These are the activations of a small neural network, seen along a few directions. Each row is one input.
In each table, some parts of the input vary, and every possible input appears once, in random order.
A made-up example of a description, with smaller parts first: one of 3 separate values, together with either a single point or one of 9 places around a ring or (one of 6 places along a line, together with one of 8 places around a ring).
Shared parts are said once, and a part with two or three values counts as separate values.
In the rows, zero is written as 128.

Other details of the inputs shift rows strongly along two fixed directions, in all tables alike. That doesn't count.

A family of inputs:
row 1: [116 112 136 119  95 138 126 127 139 112 123 146 144 163]
row 2: [140 171 216 156 119 127 102 241 119  56  63 114 169 102]
row 3: [132 134 114 123 152 123 139 116 128 147 140 119 113 107]
row 4: [134 132 119 124 155 123 141 109 125 142 138 118 109 110]
row 5: [135 127 113 132 159 132 135 117 121 146 144 121 114 110]
row 6: [141 124 121 124 157 126 134 100 141 138 136 135 121 105]
row 7: [111 118 137 119 104 131 133 137 122 122 125 131 133 173]
row 8: [136 129 110 135 155 131 130 116 120 148 143 119 115 110]
row 9: [125 119 149 126 111 137 125 133 135 109 116 143 144 151]
row 10: [133 129 109 131 154 132 134 119 124 145 146 121 115 106]
row 11: [133 128 108 132 147 120 130 118 124 151 139 117 113 104]
row 12: [165 177 199 158 163 126 103 189 130  81  76 119 157  55]
row 13: [114 121 135 123  98 130 129 132 122 119 122 128 131 170]
row 14: [139 126 116 123 151 126 133 102 144 137 137 135 122 100]
row 15: [ 83  84 104 111  42 146 129 123 121 124 147 150 140 241]
row 16: [139 129 111 125 145 123 129 102 142 138 137 136 123  97]
row 17: [140 129 114 129 145 126 125 100 137 143 136 133 123  98]
row 18: [122 127 126 121 121 128 136 126 127 126 131 124 122 138]
row 19: [110 115 124 125  93 128 127 143 124 123 128 131 135 163]
row 20: [120 129 141 127 111 127 126 144 120 121 118 125 134 155]
row 21: [130 119 130 125 122 129 125 114 138 125 126 139 134 139]
row 22: [129 138 124 129 134 121 127 128 122 138 129 120 122 119]
row 23: [135 132 106 136 149 129 126 116 120 149 144 120 115 105]
row 24: [113 123 131 124  92 128 126 132 122 119 123 129 131 166]
row 25: [132 124 115 129 157 123 139 119 125 147 140 118 112 109]
row 26: [120 121 138 131 111 128 125 149 121 121 119 125 134 153]
row 27: [138 129 112 126 145 126 129 102 139 141 138 135 124  96]
row 28: [129 138 123 127 131 122 132 126 125 129 130 121 120 115]
row 29: [120 130 121 123 118 124 131 129 124 134 132 126 126 136]
row 30: [126 125 141 128 102 129 115 132 137 110 116 142 145 145]
Description of these inputs: one of 5 places around a ring, together with either one of 2 separate values or one of 4 places along a line.
Changing only the place on the ring of 5 turns row 8 into row 10. The same change can be made to row 13. Which row results?
> row 18
Change only the place on the ring of 5 in row 25. List by row number the other rows that result.
> row 2, row 11, row 19, row 26
Change only the choice among 2 separate values in row 9. List by row number the other rows that result.
> row 6

A family of inputs:
row 31: [127  84  96 112 147 140 147  55 143 159 159 150 113 157]
row 32: [131 131 158 139  92 130  99 160 139  97  98 145 164 135]
row 33: [145 157 165 154 172 130 122 181 101 118 109 101 128  96]
row 34: [109  96  78 113 139 123 154  88 115 183 166 113  92 165]
row 35: [109 105  62 114 110 114 142  81 125 175 167 123  98 145]
row 36: [147 173 168 148 176 126 126 180 103 111 106  96 124  85]
row 37: [114 153 177 129 104 126 130 191 104  91  96 108 138 160]
row 38: [ 94  88 112 110  34 149 115 105 138 113 138 169 156 234]
row 39: [159 145 138 122 196 108 143 100 149 137 121 121 111  53]
row 40: [156 147 110 138 215 126 145 152 144 142 148 115 114   4]
row 41: [109 135 155 139  61 142 104 183 110  85 107 132 157 185]
row 42: [105 104  78 104 132 112 161  87 117 179 164 111  88 162]
row 43: [164 163 110 155 200 112 119 132 120 157 134  97 106  18]
row 44: [134 132 163 147  96 141  95 162 132  91 100 150 170 138]
row 45: [131 146 159 158 108 138  99 188 108  97 104 123 153 128]
row 46: [119 107  74 106 109 127 137  55 146 162 163 148 115 139]
row 47: [118 102  76 108 107 117 133  67 149 162 156 148 118 137]
row 48: [148 162 103 138 173 115 131 116 120 153 142 103 101  48]
row 49: [112  95 130 105  97 145 140  91 142 118 135 155 134 200]
row 50: [127 138 187 119 108 133 129 150 141  76  91 140 151 151]
row 51: [132 126 188 131 113 133 119 163 141  81  86 141 158 151]
What do these inputs look like to the network?
> either a single point or (one of 4 places along a line, together with one of 5 places around a ring)
Change only the place on the ring of 5 in row 41. List by row number the other rows that result.
> row 35, row 43, row 45, row 48

A family of inputs:
row 52: [127 144 148 135 136 134 134 171 118 104 120 115 130 113]
row 53: [140 110 118 133 142 139 120  96 139 140 136 145 133 121]
row 54: [131 108 121 115 142 125 141 105 153 134 134 139 125 117]
row 55: [125 131 123 106 139 117 146 105 139 142 133 128 118 125]
row 56: [156 148 185 148 160 125 111 172 140  93  88 133 156  80]
row 57: [129 119 119 128 144 114 135 113 121 151 131 116 111 134]
row 58: [127 137 119 111 133 125 143  98 134 132 138 129 115 121]
row 59: [123 117 113 126 151 129 140 131 120 152 146 123 117 132]
row 60: [134 116 123 122 135 133 137 105 148 120 134 140 125 113]
row 61: [127 121 110 136 147 141 129 125 113 152 149 123 120 131]
row 62: [ 93 123 147 134  39 139 106 205 115  89 110 138 168 195]
row 63: [124 121 118 118 139 111 145 115 128 145 131 112 106 129]
row 64: [163 161 181 155 157 137 104 169 136  78  91 130 153  68]
row 65: [120 122 118 119 146 127 148 139 126 142 141 118 116 124]
row 66: [130 130 124 116 144 120 136 102 132 148 133 133 123 130]
row 67: [138 133 128 143 145 125 120 121 113 143 125 114 118 120]
row 68: [ 87  95 100 119  33 125 118 128 121 130 134 138 137 217]
row 69: [133 139 116 121 135 133 130  95 127 135 140 131 119 126]
row 70: [151 160 169 155 125 124  93 185 142  85  88 135 164  63]
row 71: [132 127 112 134 135 127 129 106 117 138 138 114 108 130]
row 72: [125 126 114 124 133 119 142 109 123 136 135 113 104 125]
row 73: [134 134 120 125 139 132 125  96 125 148 136 133 126 129]
row 74: [ 97 126 141 118  31 131 107 157 129  97 111 151 164 201]
row 75: [126 125 106 132 143 142 135 124 116 139 152 121 115 128]
Changing only one part turns row 68 into row 70. The same change can be made to row 57. Which row results?
> row 56
What do these inputs look like to the network?
> one of 4 places along a line, together with either a single point or one of 5 places around a ring
Change only the place on the line of 4 in row 58. List by row number the other rows that result.
> row 52, row 60, row 72
A walk changes only the place on the ring of 5. It starts at row 52 and steps to row 65. List the rest of the walk in order.
> row 59, row 61, row 75
